A small network was shown many inputs. Here are its activations along a few directions, one row for each input.
In each table, some parts of the input vary, and every possible input appears once, in random order.
A made-up example of a description, with smaller parts first: line(4) and (point or ring(9) or (values(2) and ring(5))).
Shared parts are said once, and a part with two or three values counts as separate values.
In the rows, 128 means zero.

Other details of the inputs vary at random and push rows far along two fixed directions, the same in every table; ignore that.

Table:
r1: [127 118 127 133 122 130 143 128 137 121 129 133]
r2: [122 127 128 139 129 113 120 137 132 129 134 131]
r3: [136 139 105 144 141 146 132 115 134 143 136  99]
r4: [129 117 129 137 118 128 138 127 134 116 131 131]
r5: [127 141 100 153 136 140 118 121 123 147 130 107]
r6: [136 141 130 110 132 139 117 108 108 135 121 137]
r7: [123 109 153 107 118 113 144 143 143 115 127 153]
r8: [125 130 127 132 127 120 136 132 138 123 130 129]
r9: [134 141 105 155 126 141 126 116 124 131 129 101]
r10: [115 118 154 118 124  97 122 156 135 117 128 152]
r11: [133 142 108 152 122 146 123 124 119 130 121  98]
r12: [118 113 144 109 126 105 137 144 138 111 136 159]
r13: [120 117 155 106 121 103 135 150 141 114 124 144]
r14: [127 140 103 146 133 145 115 126 124 152 128 103]
r15: [131 137 103 147 148 142 119 120 131 154 138 103]
r16: [132 134 102 148 122 153 120 126 113 129 127 103]
r17: [113 115 154 109 127  99 123 156 139 125 127 148]
r18: [127 119 124 121 139 129 135 133 137 130 144 130]
r19: [124 119 126 120 122 130 128 143 128 125 128 124]
r20: [163 172 179  70 142 141  96  35  57 138  82 173]
r21: [128 118 132 134 115 132 135 136 130 115 123 128]
r22: [131 116 131 126 134 132 145 126 142 129 137 130]
r23: [125 129 129 124 124 124 134 137 138 128 127 125]
r24: [125 120 123 132 123 124 129 134 129 117 137 132]
Description of these inputs: line(4) and (point or ring(5)).
Changing only the line(4) part turns r7 into r14. The same change can be made to r1. Which row results?
Answer: r5
Which other rows agree with r3 in the line(4) part? List them by row number.
Answer: r8, r9, r11, r13, r23

Table:
r25: [132 125 104 153 117 158 133 134 128 126 132 106]
r26: [112 121  89 155 126 141 125 169 144 145 141  86]
r27: [135 130 108 139 120 152 122 106 107 132 124 113]
r28: [138 131 166  99 125 116 122  93 105 118 112 161]
r29: [131 148 166  92 141 109 107 110 107 138 112 155]
r30: [129 130 101 149 114 149 138 126 137 135 125 103]
r31: [141 138 165  97 127 117 127  99 105 119 109 161]
r32: [140 138 166  96 133 120 125  95 107 115 103 159]
r33: [126 129 102 151 141 140 120 132 137 157 136 104]
r34: [122 112  97 170 111 155 146 157 149 126 137  95]
r35: [ 93  66 177 100 108  67 168 210 186  80 137 179]
r36: [135 127 112 157 118 155 137 129 133 127 129 102]
r37: [129 128 105 151 142 137 123 132 141 153 139  99]
r38: [132 152 161 105 139 100 102 105 104 124 116 161]
r39: [114  95 157 111 118  98 154 168 159  93 131 149]
r40: [126 108 170 104 117 105 143 148 144  98 131 164]
r41: [139 137 160  90 134 123 122  98 103 112 107 161]
r42: [124 116  93 163 110 145 151 149 158 128 138  86]
r43: [132 139 115 128 148 134 127 112 125 139 140 126]
r44: [133 140 119 131 149 133 130 109 128 140 139 123]
r45: [122 116  92 162 137 136 132 155 157 147 151  87]
r46: [ 85  62 168 111 124  52 177 226 214  92 170 172]
r47: [145 152 167  80 156 113  97  80  96 143 117 173]
r48: [104 103 157 106 125  85 136 185 161 115 142 146]
r49: [155 168 100 144 132 177 111  64  76 155 102 102]
r50: [ 97  62 179 100 102  62 165 203 183  77 151 175]
r51: [147 150 167  81 132 123 113  79  82 123 102 176]
r52: [143 139 163  94 128 118 125  97 102 117 112 161]
r53: [111 122  93 159 125 139 127 167 146 149 136  86]
r54: [133 129 102 147 116 147 141 127 140 128 132  97]
r55: [132 144 158  97 152 112 121  95 114 138 123 170]
r56: [139 172  87 167 139 161  93  88  91 161 113  91]
r57: [130 148 110 131 137 144 108 122 111 149 126 104]
r58: [117 118  84 161 138 142 142 152 153 141 155  97]
r59: [135 140 107 135 147 143 109 113 119 156 132 114]
r60: [128 118 108 141 116 138 141 144 133 120 134 110]
r61: [128 122 148 104 127 121 131 126 121 111 115 153]
r62: [146 144 170  82 131 122 108  71  82 118 108 173]
r63: [137 141 107 133 120 152 127 107 119 134 122 113]
r64: [117 104  92 168 109 147 143 151 145 128 137  91]
r65: [112 125  85 173 123 131 121 165 144 134 143  92]
r66: [139 164 172  97 143 101  94  83  90 131 105 172]
r67: [123 140  97 159 129 132 112 139 126 135 135 101]
r68: [132 130  98 144 116 150 137 127 136 128 133 100]
r69: [142 138 115 140 123 159 125 111 113 127 126 114]
Changing only one part turns r64 into r50. The same change can be made to r30. Which row results?
Answer: r54
Changing only one part turns r32 into r41. The same change can be made to r42. Which row results?
Answer: r68
What do these inputs look like to the network?
Answer: ring(5) and (line(4) or values(5))
A walk changes only the line(4) part. It starts at r58 and steps to r59. List the rest of the walk in order.
Answer: r26, r65
Change only the ring(5) part in r49. List by row number the other rows that result.
Answer: r31, r51, r52, r60

Table:
r70: [137 126 166 102 113 115 150 110 130  98 113 157]
r71: [104  85 107 143 128 112 153 191 175 113 170 128]
r72: [124 110 182  70 130 103 132 132 126 118 119 188]
r73: [132 123 162 115 132 102 136 113 135 117 129 161]
r74: [104  85 120 127 119 119 152 203 175 123 150 109]
r75: [127 143  94 161 138 138 129 131 147 154 136  84]
r76: [138 129  38 196 131 198 128 115 122 160 149  48]
r77: [102  85 115 160 107 103 143 193 167 105 154 123]
r78: [147 167 123 101 156 149  95  72  86 162 118 133]
r79: [147 170 136 114 137 146  88  82  77 148  95 122]
r80: [135 113 154  88 115 127 144 119 119 100 121 163]
r81: [129 122 156 108 102 115 133 129 115  93 115 158]
r82: [145 171 124 130 146 139  91  70  74 139 116 139]
r83: [137 144  53 204 125 193 137 116 134 165 124  35]
r84: [141 176 126 118 146 134  84  78  79 154 107 130]
r85: [129 133 157 115 143  97 133 117 137 117 134 164]
r86: [ 99  88 121 152 103 110 146 202 168 112 138 117]
r87: [129 133 170  99 133 104 131 129 138 127 114 145]
Changing only one part turns r73 into r76. The same change can be made to r75. Which row results?
Answer: r78
What do these inputs look like to the network?
Answer: values(3) and (point or ring(5))
Change only the values(3) part in r79. List by row number the other rows that result.
Answer: r74, r87

Table:
r88: [ 92  98  46 211 104 144 117 211 153 136 159  62]
r89: [102  77  94 155  89 120 167 200 169  83 161 116]
r90: [116 128 158 112 149  83 122 145 142 121 142 168]
r91: [168 157 107 119 152 183 119  21  75 147 125 140]
r92: [138 174  37 182 139 186  86  93  82 166 134  59]
r93: [136 127 173 114 119  99 152 115 147 100 123 164]
r94: [136 142  54 218 101 193 123 114  99 134 115  47]
r95: [109  85 117 151  84 123 141 180 137  90 136 135]
r96: [124 163 180  99 138  72 105 109 115 123 113 167]
r97: [111  55 108 141 117 131 189 193 202 108 172 109]
r98: [112  91 122 120 151 111 146 172 173 144 166 126]
r99: [140 159  88 142 153 156  95  94  97 158 140 117]
r100: [124 103 167 101  96 119 129 146 111  97 108 155]
r101: [147 172 109 117 155 170 101  89  99 181 108  95]
r102: [147 185 132 109 138 167  67  72  55 178  73 111]
r103: [132 109 153  98 120 117 143 122 127  95 139 181]
r104: [137 108 158  90 122 127 145 128 133 104 129 156]
r105: [132 112 164  84 117 130 157 137 144 115 116 149]
r106: [157 181 120 108 164 165  83  60  70 172 115 116]
r107: [132 104 158 110 139 108 162 112 151 104 142 174]
r108: [121 154 177 120 127  82  89 118 108 129 100 161]
r109: [157 162 103 155 136 175 127  63  94 132 118 106]
r110: [102 106  46 189 118 150 133 208 167 142 161  36]
r111: [117 111 136 106 156 100 131 133 141 139 164 171]
r112: [129 125 149 118 113 107 141 126 124  88 120 154]
r113: [116 103 137 167  85 106 148 171 157  95 118 119]
r114: [135 147 179  97 166  80 122  89 136 145 131 178]
r115: [123 122 151 112 165  90 130 124 147 136 149 169]
r116: [135 141  44 175 157 197 133 122 143 200 141  33]
r117: [122 154 169  94 145  81 100 115 104 117 119 176]
r118: [117 132 157  82 131 102 116 157 134 134 112 142]
r119: [120 135 157 125 142  81 125 143 157 129 137 150]
r120: [125 123 161 123 103  90 152 139 149  88 120 149]
r121: [165 179 119 103 124 188 111  50  67 147  78 102]
r122: [160 148 111 114 144 193 142  57 107 163 110 100]
r123: [105 126 159 128 125  84 101 158 121 116 120 160]
r124: [ 90  82 119 148 106 103 122 227 164 120 144 107]
r125: [123 107 168  97  93 125 137 154 123 109  93 145]
r126: [151 139 177 100 142 110 146  63 131 120 119 176]
r127: [116  94  53 187  93 171 163 189 163 114 151  39]
What do these inputs look like to the network?
Answer: values(2) and line(4) and line(5)
Changing only the values(2) part turns r113 into r108. The same change can be made to r103. Which row results?
Answer: r99
Changing only the values(2) part turns r119 into r93. The same change can be made to r116. Which row results?
Answer: r122
Change only the values(2) part in r123. List by row number the other rows that result.
Answer: r94
Change only the line(5) part in r96. List by row number the other rows that result.
Answer: r92, r110, r117, r118
Change only the values(2) part in r121. List by row number the other rows that result.
Answer: r118
